A small network was shown many inputs. Here are its activations along a few directions, one row for each input.
In each table, some parts of the input vary, and every possible input appears once, in random order.
A made-up example of a description, with smaller parts first: line(6) and (point or line(11) or (values(3) and ring(8))).
Shared parts are said once, and a part with two or three values counts as separate values.
In the rows, 128 means zero.

Other details of the inputs vary at random and push rows far along three fixed directions, the same in every table; ignore that.

Table:
R1: [122 135 114 137 122 121 124 127 148 124 134 129 132]
R2: [115 131 141 155 111 151 119 136  95 112 137 116 139]
R3: [128 140 133 106 123 114 110 107 117 155 119 143 105]
R4: [128 140 113 133 124 124 131 130 147 119 134 127 138]
R5: [148  96 153 124 135 128 147 144 108 129 138 110 130]
R6: [107 125 124 156 101 144 101 125  79 123 133 107 139]
R7: [134 116 131 104 141 111 128 115 139 145 116 133 112]
R8: [129 132 139  97 125 120 112 115 121 145 120 149 111]
R9: [137 132 132  96 129 115 123 114 128 148 113 132 111]
R10: [126 129 137 101 128 113 116 113 125 148 113 140 108]
R11: [141 137 124 104 139 120 124 109 120 158 118 132 106]
R12: [147 118 131 101 145 115 136 116 139 144 123 135 118]
R13: [120 118 151 130 118 134 113 119  79 143 132 112 117]
R14: [117 141 121 132 122 126 122 133 141 115 133 143 134]
R15: [120 140 110 140 130 127 121 122 143 131 130 126 128]
R16: [111 119 134 161 124 144 125 132 104 112 142 105 143]
R17: [120 103 134 158 131 137 138 139 119 111 147 101 146]
R18: [128 143 110 138 129 130 128 120 141 121 130 125 135]
R19: [126 144 111 134 126 127 130 133 146 125 133 126 136]
R20: [128 145 113 133 125 135 133 128 145 115 132 132 135]
R21: [136 146 115 137 125 140 133 128 143 113 127 132 135]
R22: [127 149 112 133 126 138 131 130 142 123 130 131 132]
R23: [143 120 135  93 140 119 142 126 139 137 116 139 116]
R24: [116 128 121 134 133 123 131 127 151 116 124 133 136]
R25: [155  84 155 120 147 133 165 153 118 120 139 119 133]
R26: [140 122 136 105 131 112 125 121 138 145 112 135 111]
R27: [124 131 112 139 131 122 129 124 151 122 133 128 133]
R28: [128 108 148 129 123 129 122 125  93 141 136 106 121]
R29: [120 144 119 144 121 129 124 132 142 127 128 135 133]
R30: [112 139 124 129 123 128 122 134 144 111 125 139 136]
R31: [131 148 109 136 135 143 132 124 139 122 126 130 132]
R32: [146 119 135  95 139 121 139 122 138 139 123 141 116]
R33: [134 145 114 138 127 130 133 136 150 123 129 128 137]
R34: [110 128 137 157 119 152 118 129  93 112 139 112 141]
R35: [118 138 118 138 130 130 128 131 144 113 133 141 137]
R36: [127 110 157 124 125 135 131 138  88 130 126 121 120]
R37: [135 123 141 103 131 113 127 121 132 145 111 143 111]
R38: [116 122 140 162 115 144 125 138 104 113 140 108 142]
R39: [136 146 114 137 128 141 137 134 145 119 127 132 135]
R40: [115 143 114 141 128 129 122 123 142 130 129 134 130]
R41: [143 122 136 107 130 113 123 117 135 148 119 137 113]
R42: [136 140 116 136 125 127 135 133 150 117 131 128 138]
R43: [108 150 136 133  85 151  60  85  31 160 112 105 109]
R44: [128 134 116 141 127 123 132 137 154 126 132 130 134]
R45: [124 135 121 140 123 123 130 132 149 119 131 138 135]
R46: [116 140 119 134 127 127 128 142 147 119 134 143 135]
R47: [141 124 131  99 142 117 131 113 132 144 113 132 113]
R48: [146  78 150 120 159 131 171 153 118 115 136 114 133]
R49: [135 138 111 133 138 137 139 125 146 112 130 133 135]
R50: [118 137 115 141 129 125 125 123 146 120 132 135 134]
R51: [148  89 154 123 144 134 163 154 113 117 132 115 132]
R52: [131 125 138  98 138 119 124 117 127 143 112 147 110]
R53: [131 127 133 103 128 113 116 114 130 149 114 132 108]
R54: [115 150 122 107 102 127  75  91  90 156  98 133 109]
R55: [144  96 153 123 136 126 151 147 107 126 131 108 130]
R56: [126 141 117 132 121 128 124 124 145 119 131 125 140]
R57: [121 144 120 138 123 132 127 139 141 120 129 142 133]
R58: [114 151 115 140 126 136 118 126 135 124 127 139 132]
R59: [123 129 114 137 129 120 132 138 155 126 136 129 133]
R60: [120 115 108 132 127 116 130 144 156 119 130 140 146]
R61: [152  74 151 119 161 131 172 152 121 117 142 117 135]
R62: [139  99 149 132 131 122 140 141 104 136 139 111 123]
R63: [115 132 138 158 112 148 123 141  95 111 140 116 138]
R64: [115 141 117 139 124 124 124 132 144 127 132 135 132]
Each input here is: line(4) and (point or (values(3) and line(5))).
The inputs of R56 and R4 match in every part but the line(4) part. If R13 is changed in the same way as R56 into R4, which row does it become?
Answer: R3
Change only the line(5) part in R7. List by row number the other rows that result.
Answer: R24, R47, R48, R52
Change only the line(5) part in R27. List by row number the other rows that result.
Answer: R18, R35, R49, R50

Table:
R65: [136 136 120 130 138 131 137 124 139 131 130 126 125]
R66: [125 113 129 149 132 140 137 138 106 122 144 103 138]
R67: [130 137 127 123 126 133 127 125 132 123 119 132 126]
R68: [127 130 129 121 126 132 126 125 133 119 122 139 132]
R69: [135 136 124 127 137 129 133 117 137 132 127 119 124]
R70: [130 133 133 123 129 132 131 126 135 119 122 138 129]
R71: [128 140 128 125 128 131 131 127 136 124 122 128 126]
R72: [120 113 138 149 120 131 129 142 102 129 143 109 133]
R73: [123 130 125 133 123 117 122 130 138 136 132 132 127]
R74: [130 134 130 124 129 133 131 131 133 122 126 144 128]
R75: [122 127 140 148 127 145 139 145 103 118 140 109 132]
R76: [134 137 122 125 122 132 122 120 131 126 123 127 130]
R77: [114 115 141 145 121 135 125 141  99 120 140 120 135]
R78: [133 131 116 126 133 130 128 117 138 128 125 123 130]
R79: [130 129 116 127 132 128 125 117 137 130 125 122 130]
R80: [126 131 125 122 125 128 122 126 132 125 120 131 130]
R81: [137 136 123 126 128 130 132 128 134 129 127 133 129]
R82: [128 138 128 123 126 134 126 126 128 124 124 143 128]
R83: [125 130 128 122 127 129 125 130 132 124 127 144 131]
R84: [122 122 122 132 132 116 123 120 141 136 129 121 127]
R85: [125 134 122 125 126 129 125 131 132 127 125 136 130]
R86: [142 128 165  73 122 118  82  71  22 223 105 117  54]
R87: [118 129 125 127 121 120 118 126 134 130 122 131 127]
R88: [140 134 128 125 129 129 133 125 138 126 124 127 127]
R89: [136 137 123 126 125 131 127 121 133 126 122 127 130]
R90: [122 129 127 124 126 125 124 131 132 124 130 142 131]
R91: [130 132 132 121 127 133 128 125 132 120 121 140 128]
R92: [131 141 127 126 130 133 131 131 133 127 124 135 125]
R93: [116 112 134 154 129 131 128 135 103 132 145 102 132]
R94: [133 133 121 126 125 127 127 129 134 130 129 132 130]
R95: [117 126 127 129 124 117 120 129 139 129 124 131 129]
R96: [132 125 140 149 125 146 137 141  99 122 140 107 132]
R97: [128 134 133 124 129 131 133 127 137 119 125 136 128]
R98: [123 121 136 144 124 144 134 144 101 117 137 114 136]
R99: [131 136 124 123 129 131 131 131 133 127 123 137 128]
R100: [116 124 131 128 124 118 119 127 138 125 126 139 130]
R101: [125 127 129 121 126 129 124 126 133 120 123 139 133]
R102: [116 127 130 129 125 119 121 131 135 129 130 143 128]
R103: [116 131 128 128 122 123 118 128 131 129 128 142 127]
R104: [122 109 129 148 129 135 133 133 108 120 141  98 138]
R105: [127 128 123 128 122 119 121 124 136 129 127 127 130]
R106: [121 130 124 127 125 121 123 132 132 131 127 136 127]
R107: [133 131 122 125 123 128 123 123 134 128 124 127 131]
R108: [117 130 126 130 125 118 122 133 137 133 128 136 126]
R109: [120 130 125 126 122 121 118 125 132 128 122 131 128]
R110: [117 112 136 146 121 137 129 141 102 115 136 106 139]
R111: [128 136 125 122 125 132 123 124 130 124 119 131 129]
R112: [137 140 124 128 126 133 130 128 132 129 128 132 126]
R113: [116 107 131 153 127 132 129 133 108 124 141  97 137]
R114: [118 130 125 128 124 120 122 132 134 133 127 136 126]
R115: [128 130 123 129 123 119 123 129 134 134 131 132 128]
R116: [133 141 117 132 132 135 129 120 133 130 128 126 125]
R117: [158  63 151  73 168  85 177 161 159 145 132 156 116]
R118: [111 111 143 146 118 134 122 137 100 118 136 114 135]
R119: [136 135 123 124 127 129 130 128 134 130 128 133 129]
R120: [124 118 138 146 124 145 135 140 101 112 132 107 139]
R121: [129 138 131 126 129 134 131 130 132 122 126 142 127]
R122: [137 137 125 127 125 132 128 123 134 125 123 128 128]
R123: [125 122 139 145 126 146 138 145 102 117 137 114 134]
R124: [134 133 116 127 135 129 132 123 137 131 129 128 128]
R125: [119 126 129 124 123 122 118 125 132 124 124 138 130]
R126: [121 129 127 123 123 126 120 124 132 122 124 138 131]
R127: [125 128 118 129 132 119 125 122 135 137 132 127 125]
R128: [135 129 118 127 136 129 134 120 140 127 124 123 131]
R129: [136 142 127 126 127 130 129 122 136 129 125 125 124]
R130: [136 132 119 128 136 131 133 120 140 127 125 123 128]
R131: [137 133 123 127 137 130 134 119 138 130 124 121 125]
R132: [129 131 121 126 121 123 121 123 135 128 126 127 130]
R133: [130 131 121 126 124 122 126 129 135 131 131 132 129]
R134: [136 142 127 127 129 130 133 128 135 132 131 130 123]
R135: [155  38 171  98 163  90 178 168 129 143 146 122 123]
R136: [135 135 117 128 136 130 133 122 135 131 128 127 127]
R137: [125 128 124 129 120 119 119 123 136 133 126 126 128]
R138: [125 124 119 129 131 119 123 118 137 133 128 122 128]
R139: [131 137 128 124 129 132 131 127 135 123 120 130 127]
R140: [127 131 115 128 131 123 125 121 134 135 131 126 126]
R141: [127 140 132 125 129 133 131 129 131 124 129 140 125]
R142: [126 136 128 123 126 133 125 128 128 123 126 143 129]
R143: [128 133 129 122 126 133 126 124 131 119 120 139 131]
R144: [132 145 121 132 134 133 130 119 132 135 130 123 122]
What do these inputs look like to the network?
Answer: values(2) and line(4) and line(10)
The inputs of R96 and R65 match in every part but the line(4) part. If R73 is changed in the same way as R96 into R65, which row does it become?
Answer: R93
The inputs of R98 and R124 match in every part but the line(4) part. If R95 is changed in the same way as R98 into R124, which row does it become?
Answer: R84
Change only the values(2) part in R133. List by row number the other rows that result.
Answer: R132
A walk changes only the line(10) part. It starts at R95 and steps to R87. List the rest of the walk in order.
Answer: R109, R110, R80, R111, R120, R67, R139, R71

Table:
R145: [151 139 122  87 133 115 115  90 148 150  98 133 107]
R146: [127 160 129 135 125 140 132 136 134 121 126 144 124]
R147: [ 90 110 155 182  95 160 105 149  39 111 154  91 145]
R148: [158  84 179 115 148 126 160 143  68 163 144  92  99]
R149: [115 149 127  94 125 100  93  91 138 166 108 159  95]
R150: [100 104 108 162 142 111 153 165 194  86 152 135 168]
R151: [102 126 115 138 129 117 114 126 137 130 133 136 133]
R152: [161 102 118 100 146 109 144 116 158 136 116 121 127]
R153: [105 185 120 100  96 115  64  83 123 164  93 168  95]
R154: [118 178 108 100 104 103  65  68 132 181  96 145  90]
R155: [ 80 157 117 179  87 152  86 129  96 108 135 121 147]
R156: [109 173 103 182 115 165 115 121 106 115 145 104 141]
R157: [119 102 131 117 137 106 125 128 122 147 136 132 122]
R158: [149  76 181 103 132 141 141 137  50 131 131 112 118]
R159: [105 162 118 164  96 172 100 116  99  89 123 115 153]
R160: [133  84 116 124 146  86 155 152 187 125 143 132 146]
R161: [141 101 141 111 146 118 166 156 181  90 121 149 149]
R162: [135 130 113 132 129 133 127 114 143 117 117 113 137]
R163: [116 159 131 159 112 160 121 137  94 116 137 121 131]
R164: [142 111 136  95 140 124 142 131 145 119 114 154 128]
R165: [104 186 126 181  97 171 110 133 103 102 135 115 139]
R166: [154 148 109  64 140 108 105  71 149 167  89 159  94]
R167: [141  63 178  96 126 107 139 159  66 158 135 118 110]
R168: [146  92 177 118 141 142 152 154  50 151 143 116 106]
R169: [123 153 111 164 119 149 141 155 155  89 149 140 157]
R170: [111 153 104 119 114 114  84  92 123 160 118 138 110]
R171: [102 117 121 145 121 116 130 156 165 102 138 149 151]
R172: [133 137 142 129 139 136 139 127 108 141 135 124 109]
R173: [112 135 114 158 130 144 139 132 163  79 129 117 159]
R174: [119 138 117 147 123 152 116 109 107 111 125 105 141]
R175: [121 209  94 160  97 158  80  81 101 149 120 106 117]
R176: [152  99 125 103 139 117 163 161 182  94 121 144 154]
R177: [136 134 104 151 142 129 157 149 173 113 145 122 146]
R178: [137 135 110 150 140 128 157 148 175 112 144 120 145]
R179: [145 142 117  70 146 113 114  85 149 155  92 161 100]
R180: [135 122 116 136 157 123 171 157 181 110 147 141 141]
R181: [121 154 110 164 123 151 141 155 155  93 146 139 156]
R182: [ 96 144 101 192  95 140  96 121 108 115 143  82 152]
R183: [119 102 123 132 128 106 142 162 178 102 144 160 155]
R184: [126 100 170 131 120 158 128 132  47 119 127  99 126]
R185: [129  86 117 124 148  89 154 155 187 122 141 136 143]
R186: [157 122 124 120 142 119 146 126 127 155 135 114 115]
R187: [125 149 136  78 117  93  97 105 151 164  99 180  94]
R188: [155 137 115  87 134 114 114  87 147 153 100 132 110]
R189: [140 156 117  98 145 123 126 108 138 162 119 155  98]
R190: [159  75 162 109 161 125 167 146  72 164 149 105 104]
R191: [125 182 108 153  97 156 111 134 119 117 127 125 136]
R192: [132 102 136 107 136  87 133 129 159 148 127 135 116]
R193: [129  86 167 135 138 152 140 130  52 124 134  83 125]
R194: [156  66 183 105 144 126 151 129  66 145 127  83 109]
R195: [131 112 128 123 141 127 159 152 178  83 123 146 155]
The inputs of R186 and R152 match in every part but one. If R189 is changed in the same way as R186 into R152, which row does it become?
Answer: R179
The inputs of R194 and R148 match in every part but one. If R193 is changed in the same way as R194 into R148, which row does it become?
Answer: R180
What do these inputs look like to the network?
Answer: values(3) and (point or line(6) or (values(2) and line(5)))
Change only the values(2) part in R162. List by row number the other rows that result.
Answer: R179
